Each row below holds a small network's activations on one input, seen along a few directions.
In each table, some parts of the input vary, and every possible input appears once, in random order.
A made-up example of a description, with smaller parts first: one of 6 places along a line, together with either a single point or one of 9 places along a line or (one of 2 separate values, together with one of 8 places around a ring).
Shared parts are said once, and a part with two or three values counts as separate values.

Table:
row 1:  24  -2  11  26  -1  10 -12 -54  15 -39  53  -2   6
row 2:  28  25 -64 -16 -45  18 -22 -14 -37   8  10  53  45
row 3:  32 -24 -15 -35 -10  83  13   8  24 -24  13  43  -7
row 4: -10  27 -34  11 -33 -40  19  -6 -19  39 -32 -11  29
row 5: -18 -30  10  -7  21  -5  66  16  51  19 -36 -41 -25
row 6: -43   8  28 -13  48 -54 -16  53 -13  21 -33 -31 -36
row 7: -13  -6  21  52  43 -52  30 -46  34  -1  17 -56  -7
row 8:  -5  12  18 -34   3   8 -60  47 -29 -19   3  29 -24
row 9:  -2  -1  27  55  24 -28  21 -46  19 -15  27 -40  -4
row 10:   2 -36  14 -12  -7  43  35   9  31   2 -15  -2  -7
row 11:  10  14   4 -37  15  30 -71  46 -44 -24  15  55 -17
row 12:  17 -24  -1 -30 -23  60  23  10  38 -19   1  17 -13
row 13:  -1  13 -36   4 -43 -18  -3 -11 -27  36 -20   8  44
row 14: -20   1  32 -16  19  -7 -49  48 -36   2 -14   8 -16
row 15:  -8 -25  16  -4   3  21  55  16  38   5 -27 -23 -22
row 16:  38   1  -3  24  12  32 -22 -59   0 -43  66  25  12
row 17:   8 -12  26  47  13  -5   0 -54  10 -17  39 -20  10
row 18: -31  13  33 -10  31 -28 -29  52 -28   6 -25 -13 -33
row 19:  14  24 -49 -15 -58  -4 -11 -11 -22  12  -3  27  39
row 20: -22  22 -38   8 -14 -64  30  -4  -4  52 -39 -27  26
- Changing only one part turns row 15 into row 10. The same change can be made to row 4. Which row results? => row 13
- What do these inputs look like to the network? => one of 4 separate values, together with one of 5 places along a line
- Start at row 6 and move only the place on the line of 5, one step at a time. The first step leads to row 18. Which rows follow, in order? => row 14, row 8, row 11
- Which other rows does row 1 become when the choice among 4 separate values takes its other values? List them by row number. => row 8, row 12, row 19
- Which other rows does row 2 become when the choice among 4 separate values takes its other values? List them by row number. => row 3, row 11, row 16

Table:
row 21:  28   0   1  18 -26  44 -30 -24 -25 -27  20  36  28
row 22:  12  11  -8 -62 -13  -1   4  40  18 -40  -4   3 -42
row 23:  28  -9 -22 -18 -22  23 -46 -26  -9  -7  41  52  35
row 24:  -1  -3 -12 -28 -18  22 -38  62 -23   3 -13  36  -1
row 25:   4 -12 -35  -8 -53  -1   8 -16  -5  24 -11 -10  42
row 26:   1  -5 -40 -34 -47  -6   1 -25   5  36  -7   1  50
row 27: -14  37  10  26   1 -33 -14   4 -64  27 -18   4   0
row 28:  36  22 -17  -7  -8   2  -2 -34  20 -64  51   9 -12
row 29:  30   8  10  25 -29  47 -17 -27 -38 -17  30  38  11
row 30:   4 -23  44  27  16  29   6 -29  19 -34  44  -2   4
row 31:   5  10  -9  11 -55  17  36 -23 -28  27 -16 -17  25
row 32:   0  39 -14  -5  17 -71  -9  -2  -2 -31  20 -33 -21
row 33: -19  30   2  19   4 -35 -27   5 -50  15 -29   3  17
row 34: -17  21 -22 -20   8 -57 -46   0 -33  34  -8  19  25
row 35: -23 -24  27  32 -15 -12  63  -4  34  22 -20 -30  10
row 36: -15  14 -16   7   1 -51 -38   9 -44  23 -12   8  16
row 37: -32  -6  49  34  43 -43  -1   5  -4   3  10 -44  -7
row 38: -15   1   5 -46  -9  14 -10  35  24 -19  -5  -1 -52
row 39: -17 -59  54 -22  22  37   0  30   2   4 -30 -17 -34
row 40:   0   4 -17   5 -50  14  20 -22 -13  16 -26 -16  40
row 41:  -5  12   5 -17 -13  37 -27  58 -30  -7 -30  31   1
row 42:  -4  -7  34 -36   1  19  -9  35  34 -14 -23  -7 -38
row 43:   9 -52  46  35  25  40  -2 -40   5 -21  28 -10   4
row 44: -13  21  32  23  30 -51 -21  -3  16   1   3 -43 -14
row 45:  11  13  -1   9  -5  15 -13 -36  26 -44  51   7 -18
row 46:   0  20  15 -12 -17  40 -14  57 -45   3 -21  31 -14
row 47:   2  12 -49  14  91 -26  24  -2  -4  25  -2   5  -9
row 48: -26 -32  53  41  51 -34 -10  -5 -16  18  -7 -52  -6
row 49:  31 -15 -14   6 -29  29 -40 -18 -18 -17  37  41  27
row 50: -21 -32  51 -28  13  27  10  41  15  -8 -14  -9 -33
row 51:  34  -7 -50   3  70  37  29 -31  13  -3  32  29   1
row 52:  18  -6 -65   1  45  10  68 -14  28  32 -14   2  11
row 53:  23   4  26  20   2  22 -13 -35  37 -34  36   0  -8
row 54: -27  30   3  11  20 -56 -20  -5   5  -8  20 -35 -26
row 55:  -5   2   7  23 -28 -20  41 -11  55  20 -29 -28   3
row 56:  -4   3 -19 -52 -13  16 -44  55 -13  14  -9  47   7
row 57:   7  -7 -34 -42  74  28  30  30   5  15 -13  30 -24
row 58: -17 -53  27  41  -8  -6  54 -10  22  35 -34 -38  14
row 59:   9  22 -36  -5 -39 -39  54 -11  37 -12 -16 -18  -3
row 60: -17  12 -19  11 -36 -26  43 -13  43  10 -13 -21  -9
- What do these inputs look like to the network? => one of 4 separate values, together with either a single point or one of 4 places along a line or one of 5 places along a line
- Changing only the choice among 4 separate values turns row 57 into row 52. The same change can be made to row 46. Which row results? => row 31
- Start at row 23 and move only the place on the line of 4, one step at a time. The first step leads to row 49. Which rows follow, in order? => row 21, row 29
- Which other rows does row 28 become when the place on the line of 5 takes its other values? List them by row number. => row 30, row 43, row 45, row 53
- Which other rows does row 21 become when the choice among 4 separate values takes its other values? List them by row number. => row 33, row 40, row 41

Table:
row 61:   6  -5  -1 -50  27  36 -26  63  -4 -25   1  41 -38
row 62:  -7  18 -27 -11 -53 -40  24   5   6  24 -37 -23  16
row 63: -12 -44  40  31  16  22  34  -8  19  12 -17 -32 -10
row 64:  26  -9 -17  44  21   4  51 -66  31  -9  36 -10  13
row 65: -32  24  -2 -22  39 -44   2  54  -8  22 -45 -19 -34
row 66:   3  19 -63  17  -4 -48  11 -34 -15  33  -1   1  43
row 67: -21  38  13  27   1 -63 -49  -2 -35  12   7 -12   7
row 68: -34  -3   7   4  -8 -29  13  22 -33  53 -47 -18  19
row 69: -14 -25  36 -15  65   0  22  19  45 -12   2 -31 -54
row 70:   8 -23  12 -18 -16  56 -22  32 -24  10 -16  39  17
row 71:  41  14 -54 -14 -12  47 -15 -32 -16  -7  28  52  33
row 72:   1 -16  10  12 -29  12  54 -24  57 -14   5 -36  -2
row 73:   0  -6  54  42  29 -18 -21 -39  13 -41  41 -27 -12
row 74:  19   4 -23 -39 -66  44  -6   6  12 -15   1  40   4
row 75:  18  13  15 -10 -11  23 -72   1 -48 -42  43  35  -2
- What do these inputs look like to the network? => one of 3 separate values, together with either a single point or one of 4 places along a line
- Changing only the choice among 3 separate values turns row 67 into row 73. The same change can be made to row 68. Which row results? => row 63
- Which other rows does row 65 become when the choice among 3 separate values takes its other values? List them by row number. => row 61, row 69
- List by row number the other rows that have the choice among 3 separate values in common with row 71. => row 61, row 70, row 74, row 75
